A small network was shown many inputs. Here are its activations along a few directions, one row for each input.
Each table varies a few parts of the input and shows all the possible inputs, shuffled.
A made-up example of a description, with smaller parts first: values(3) and (point or ring(11) or (line(4) and ring(8))).
Shared parts are said once, and a part with two or three values counts as separate values.

Other details of the inputs shift rows strongly along three fixed directions, in all tables alike. That doesn't count.

A family of inputs:
x1: [  2 -22  67  50  48 -14  34 -36  42  44 -34]
x2: [102 -45  34  -4  54  45   8 -13 -36  37 -29]
x3: [-60   0 -49 -45 -65 -57 -56  61   0 -31 107]
x4: [  5  -2  71  75  45 -21  32 -55  43 -20 -29]
x5: [-115   16    3   51  -49  -82  -21  -33   39  -31   34]
x6: [-63  -6   0  17   8 -36  30 -11  10  -1  12]
x7: [  0 -11  51  67  54  20  50 -73   7  15 -87]
x8: [  16   19  -46 -103   -8   12  -25   34    8   -1   46]
x9: [ -61   10  -65   -9   10   24   59   -5  -39   12 -117]
x10: [ -50  -34  -80   14    1   17   64    7    3   48 -102]
x11: [ -30   18 -111  -29  -24   33   -9   32  -62   20  -73]
x12: [-11 -38 114  53  19 -52 -13 -67  59 -36  72]
x13: [-46  -9 -44  12  13 -16   9  15   9 -26 -16]
x14: [-38  -3  -6  54 -12 -14  10 -17 -15  12 -96]
x15: [-41 -29   3   7   7 -39 -20 -12  24 -30  27]
x16: [ -7 -29  81 120  24  -9   2 -60  24  16 -57]
x17: [ 44  -7  29 -59  17  15 -24   8  32   1  67]
x18: [ 17  13   0 -45 -31  25 -33  21 -14 -14  83]
x19: [-14 -14 -48 -36   9   6  15   9 -40  20  -1]
x20: [-41 -14 -16 -21 -17 -53 -14   3   7 -33  -2]
x21: [-43  26 -52   0 -34 -23 -22  34   1 -28  10]
x22: [-100   -1  -47   54  -17   -8   34    0  -32   32  -72]
x23: [-75  21 -49  11 -48 -40  -7  41   5 -35 -23]
x24: [ 78  -5  31  -6  -1  10 -33  30  -3  -1  70]
x25: [ 25   2 -67 -66   8  49  24   5 -72  21 -73]
x26: [110 -18  64 -34  31  33 -20 -47 -10  -2  45]
x27: [111  22  21   2  22  79  21   3 -46  26 -65]
x28: [-14  -8 109  84   8 -43   0 -32  69  26  21]
x29: [-36   3  -7  50 -12 -17 -10   9  15 -15  -5]
x30: [ 77   0  21 -18   6  67   3  14 -47  36  15]
x31: [-41   5  22  26   7 -54   2 -13  51 -46  66]
x32: [ 19 -12 -65 -34  25  42   6   0 -48  14 -75]
x33: [-29  -8 -13  20  35  28  44 -27 -15  15 -60]
x34: [-46  21  -5   6 -43 -55 -19  37  28 -32 102]
x35: [115   1  61 -38 -10  41 -33 -15 -31   5  40]
x36: [ 23  21  29  65  19  29  27 -23  -4  11 -62]
x37: [ -7 -12  55  46  14 -60   4 -29  48 -40  -5]
x38: [103  12  37 -73   2   3 -24  15   5 -42  90]
x39: [ 52   4  24   5  24  71   2   0  -6  52 -43]
x40: [ 55 -10 -29 -54 -48  13 -29  38  14  20  82]
x41: [ 48  -6  42  10   4  34 -19 -22 -21  15  21]
x42: [-45  22  38  -2 -44 -59 -25   8  54  -9  36]
x43: [ 78 -22  -4 -43  23  15 -11  32 -12  -5  51]
x44: [-25  30 -72 -32 -26  45   9  23 -52  13 -41]
x45: [ -2   1 -14  14  31  -6  36   6  -1   6  -4]
x46: [-30  36 -64 -78 -62  12 -18  51 -39 -20  30]
x47: [ -24   23  -80 -106  -21    2   -6   49   -8    5   -6]
x48: [ 59  15  18  29  24  52  11   1 -20  17 -21]
x49: [-90   2 -36  13 -12 -71  -6  10  42 -57  15]
x50: [ 46  20  45 -20  -9   4 -37  -5  34  11  50]
Description of these inputs: values(2) and (point or (line(4) and (point or ring(5)))).
Changing only the values(2) part turns x14 into x20. The same change can be made to x23. Which row results?
Answer: x37
Changing only the values(2) part turns x12 into x41. The same change can be made to x31. Which row results?
Answer: x48
A walk changes only the ring(5) part. It starts at x7 and steps to x26. List the rest of the walk in order.
Answer: x32, x49, x4
Change only the values(2) part in x47. List by row number the other rows that result.
Answer: x42
Change only the line(4) part in x42. List by row number the other rows that result.
Answer: x28, x39, x50
